[[-0.89 -2.24 -0.68 -0.09 -0.27  0.23  0.70  0.35]
 [ 1.26 -4.26 -1.17 -0.04 -0.04 -0.23  0.97 -0.09]
 [-6.00  0.23 -0.25 -0.24 -0.49 -1.18 -0.45  0.15]
 [ 7.30 -0.49 -0.45 -0.41 -1.76  1.90  1.29 -0.92]
 [-0.29  3.79 -1.08 -0.19 -2.07 -0.75 -0.56 -0.47]] >> 0.35

[[ 1.30  2.93 -4.85 -5.81 -4.88 -6.45 -0.86  3.90  2.02]
 [ 4.07  3.18 -4.95  5.10 -5.86 -4.41  3.58  0.91  1.52]
 [-1.79  4.97 -3.87  3.97 -5.72 -4.53  1.30 -6.33 -5.53]
 [ 1.18 -1.09 -2.68 -4.67 -3.28 -6.45 -6.26 -4.89  4.76]
 [ 4.96  0.47  1.29 -4.64  0.23  5.83 -2.42 -6.11  4.55]
 [-3.17  4.92 -6.32 -2.54 -3.48  1.63  5.85  5.33 -6.30]
 [-3.18 -2.27 -2.92 -6.45 -2.63  5.60  1.06  5.17 -4.86]] >> 2.02

[[-6.20  7.44  6.28  4.16  6.34 -6.05 -3.85  6.38]
 [ 6.39 -4.12 -7.30 -7.06 -4.35 -6.41 -4.52  7.05]
 [-1.94  3.16  6.54  4.72  4.84 -5.94  5.46  4.28]
 [-3.46 -4.40  1.10  3.78 -3.46 -2.13  2.03  0.19]
 [ 5.17 -0.61  4.08 -3.15  1.24  3.47  5.18  0.41]
 [ 3.78 -3.58  4.11  4.84  4.55  3.95  5.55  1.30]
 [ 5.54 -5.29 -7.33 -5.55 -1.49 -7.08 -4.82  3.49]] >> 6.38

[[-0.33 -0.86  4.95  1.34  1.57  3.40 -2.65  2.10 -1.19 -1.56  0.89 -0.18
   1.65 -1.02]
 [-0.33 -0.86  4.06  1.34  0.79  4.15 -1.71  1.98 -0.01 -1.56  0.89 -0.18
   1.65 -3.29]
 [-0.33 -0.86  1.32  1.34  1.57 -0.61 -1.71  1.43  0.36 -1.56  1.30 -0.18
   1.65  1.68]
 [-0.33 -0.86  1.32  1.50  1.57 -0.61 -1.71  2.07 -0.35 -2.30  0.89 -0.18
   1.65  2.83]
 [-0.06 -0.86 -1.07 -0.89 -2.66 -4.90  5.44  2.79  3.33  2.45  0.89 -0.18
  -6.29  2.55]
 [-0.33 -0.86  1.32  1.34 -0.94  2.17 -0.92  1.98  0.36 -1.56  0.89 -0.18
   1.65 -5.67]
 [-0.33 -0.86  1.32  1.34  1.57 -0.61 -1.71  1.98  0.91 -1.56  0.89 -0.18
   1.65  1.68]
 [ 2.67 -1.42  1.32  1.34  1.57  0.20 -1.71  1.98  1.48 -1.56 -0.01 -0.18
  -4.34  2.61]
 [-0.33 -0.86  0.41  1.25  1.57 -0.61 -1.71  1.32  0.36 -1.56  1.99 -0.18
   1.65  1.68]] >> -1.02

[[-5.99  4.92 -6.66 -0.14  0.71 -0.75  4.00  6.73  5.43 -3.82 -0.54  2.45
   4.70]
 [-6.01  3.83 -4.42 -0.08  1.47 -0.01  3.56  4.92  5.42 -1.73  0.14  1.80
   4.01]
 [-6.16  4.26 -5.10 -0.14  1.39 -0.23  3.80  5.48  5.52 -2.21 -0.12  2.03
   4.28]
 [-6.20  4.46 -5.47 -0.16  1.29 -0.36  3.89  5.80  5.54 -2.54 -0.25  2.14
   4.41]
 [-6.09  4.04 -4.75 -0.12  1.45 -0.12  3.68  5.20  5.48 -1.94  0.00  1.91
   4.14]
 [-6.18  4.64 -5.86 -0.16  1.15 -0.49  3.96  6.11  5.55 -2.90 -0.36  2.26
   4.53]
 [-5.90  3.62 -4.13 -0.06  1.48  0.09  3.44  4.67  5.35 -1.55  0.27  1.70
   3.88]] >> 4.70

[[-3.42  3.02  6.12  2.39  7.10  6.26  2.59  2.97  4.90  7.89 -2.68  5.18
   7.07 -2.97  4.32 -3.29]
 [ 4.63  2.41  1.16 -0.16 -0.37  2.15  1.93 -2.50  7.86  0.62  6.00 -0.73
   6.56  0.80  2.86 -3.16]
 [ 3.99  5.37  0.40  7.76  2.91  1.78 -6.70  1.73 -5.61  2.89  1.72 -5.99
  -2.35 -3.91 -7.23  6.74]
 [ 7.25 -2.80  6.29 -0.69  0.68  0.50  0.92  0.76  3.26  5.04 -4.46  2.61
   6.37 -1.54  7.23  7.01]
 [ 7.81 -2.01 -6.56 -1.73 -7.16 -4.14 -4.17 -7.95 -1.29  0.74 -2.63  5.23
  -5.94  3.12 -7.21 -6.33]
 [ 6.46  2.26  1.05  7.85  7.33  6.85 -1.04 -3.25 -4.25 -1.13 -0.58  3.91
   1.91  5.06 -6.59  5.24]] >> -3.29
---
[815 603 470 769 130 959 863]: 603
[ -2  39 -24   3 -35 -15]: 39
[66  2 63 90  6]: 2
[ 343   74 -661  712  740]: 74
[5 8 5 7 0 8]: 8
[7 5 3 8 2 8 2]: 5
[ 35 227  20  29 240]: 227
[ 7 67 66 64 13 72 89]: 67
[53 96 59 22]: 96
---
array([[-0.53,  6.14,  3.58,  0.75, -4.20],
       [-2.27, -2.56, -5.38,  1.15,  2.35],
       [-4.54,  2.49, -4.38,  0.84,  0.91]])	0.91

array([[-0.08,  2.62, -4.25,  3.69, -0.97,  1.88],
       [-0.85, -0.34,  2.86,  3.95, -1.42, -0.51],
       [-0.49, -1.22, -6.18,  1.59,  1.66, -1.58]])	-1.58

array([[-3.16, -1.81, -6.07, -4.68],
       [ 5.99, -1.95,  0.74, -4.03],
       [-3.33, -1.93, -5.89, -4.40]])	-4.40

array([[ 2.88,  5.76, -1.01,  3.52,  0.92],
       [ 4.02,  2.90,  0.33,  0.02,  0.75],
       [ 4.48,  3.14, -1.28,  3.06,  3.56]])	3.56

array([[-4.37,  1.93,  8.03, -2.43, -0.23,  3.18],
       [ 2.15,  3.72, -3.23,  4.98,  1.08, -7.30],
       [ 0.79,  0.87,  3.48, -6.94, -6.54, -0.06]])	-0.06

array([[-0.39, -5.27, -2.74, -2.27,  2.87,  0.53, -0.50],
       [-0.92, -3.56, -2.79, -2.35,  3.61,  1.81, -0.26],
       [-4.89,  6.12, -1.22, -1.60,  5.42,  7.79,  3.56]])	3.56

array([[ 0.55, -0.02,  0.04,  0.28,  0.52,  1.38, -1.36],
       [ 1.76, -1.51, -0.97, -0.25,  2.05,  1.03, -0.76],
       [ 6.32,  0.32,  3.34, -1.73,  6.91, -1.84, -2.59]])	-2.59
---
((7, 5, 7, 6, 5), (8, 3, 2, 7, 3), (7, 8, 3, 5, 6)) ans = 8
((-30, -20, 49, -33, -16, -27, 31), (-35, -40, 7, -21, 5, -21, 2), (35, 27, 16, 34, 13, -4, -9)) ans = 27
((-340, -104, -316, 380, -221), (-508, -175, 364, 179, 488), (-441, -123, -516, 486, 500)) ans = -123
((4, 7, 6, 6, 2), (5, 4, 4, 7, 6), (4, 6, 4, 1, 7)) ans = 6
((58, 35, 42, 14, 48, 40, 36), (80, 16, 23, 22, 63, 39, 29), (6, 83, 90, 78, 24, 41, 42)) ans = 83
((106, 112, 63, 144, 106, 234), (72, 127, 134, 126, 144, 251), (92, 127, 93, 136, 121, 252)) ans = 127
((6951, 1646, 5064, 6407, 2590, 5760, 5735), (5033, 6484, 5816, 7939, 7830, 7499, 8187), (6923, 1855, 3455, 8089, 6051, 4238, 4850)) ans = 1855
---
[[-1.28, -0.98, 2.20, -1.73, -0.52, -1.46, -2.00],
 [2.30, -7.50, -1.99, -4.27, 6.66, -7.80, 0.69]] Out: -7.50

[[-1.47, 0.98, 2.46, -1.34, -2.21],
 [6.11, -5.77, 0.11, 5.02, 4.44],
 [-1.72, 1.30, 2.96, -1.52, -1.99]] Out: -5.77

[[7.65, 3.29, 5.88, -1.99],
 [-1.28, -2.63, -0.85, 0.46]] Out: -2.63

[[-6.89, 2.15, -4.11, -0.70, -3.59, 2.70, -1.42],
 [-1.53, 0.38, -0.75, 0.01, -0.76, 0.66, 0.27],
 [-3.17, 1.12, -2.00, -0.22, -1.69, 1.39, 0.74]] Out: 0.38

[[-1.54, 0.45, -6.12, -7.55, -0.83, -3.15],
 [-3.59, -2.19, -7.98, -2.98, -0.91, 2.01],
 [-0.35, -3.31, 3.19, 6.70, 0.84, -2.14]] Out: -2.19

[[-1.60, -7.91, 1.66, -1.05, -1.21, -3.29],
 [-2.91, -6.21, -1.15, -1.09, 4.86, -2.01],
 [1.00, 2.45, 0.16, 7.37, -2.38, 0.96]] Out: -6.21

[[0.20, -6.07, 3.09, -0.97, -0.94],
 [-0.64, 0.88, -6.89, 5.42, 2.70]] Out: 0.88

[[1.96, 2.37, -4.17, -0.36, 6.98, 4.72, 2.21],
 [1.27, 2.49, -3.99, 0.07, 7.19, 4.45, 1.96],
 [-1.73, 1.13, 3.25, 1.21, -4.54, -5.19, 5.80]] Out: 2.49

[[-1.71, -1.00, 1.40, 1.32, 5.47, -1.37, 1.25],
 [1.52, -4.72, 0.03, -2.70, -4.75, -1.15, 0.01],
 [-0.05, -0.02, 0.96, -2.71, -6.92, 2.21, -1.37]] Out: -4.72
---
[[-5.09  2.83  2.28 -0.12 -6.59]
 [-3.33 -0.89 -0.75  1.07 -0.93]
 [-2.65  4.24  4.33 -2.92 -5.08]] Out: 4.24

[[-6.00  5.99  2.02 -5.91 -4.35  1.46  0.76]
 [ 1.34 -1.84 -4.69 -5.97  5.41  3.84 -0.86]
 [-0.91  4.93 -3.36 -4.10  2.43 -0.95  3.32]] Out: 4.93

[[-1.55 -5.08 -2.73 -1.35]
 [-2.54 -1.50 -6.69  0.57]
 [ 2.09 -1.84  0.14 -2.13]] Out: -1.84

[[-1.71  0.63  0.04  0.08  0.60 -0.97]
 [-0.43  1.26  1.66  2.28  1.84 -5.79]
 [ 0.57 -1.45 -0.04  0.06  0.30  0.08]] Out: -1.45

[[-2.77  3.87 -6.33  3.47 -0.35  0.52 -4.16]
 [ 0.57 -1.71  2.93  3.87 -2.54 -1.83  5.52]
 [ 2.26  1.53  1.66  5.36  0.35  0.89  5.27]] Out: 1.53

[[ 0.48  6.00  2.16  5.09 -2.98 -4.82]
 [-5.85  7.72  0.45  2.96  7.17 -1.51]
 [-4.36  5.72  1.08 -0.65  6.20 -1.33]] Out: 5.72
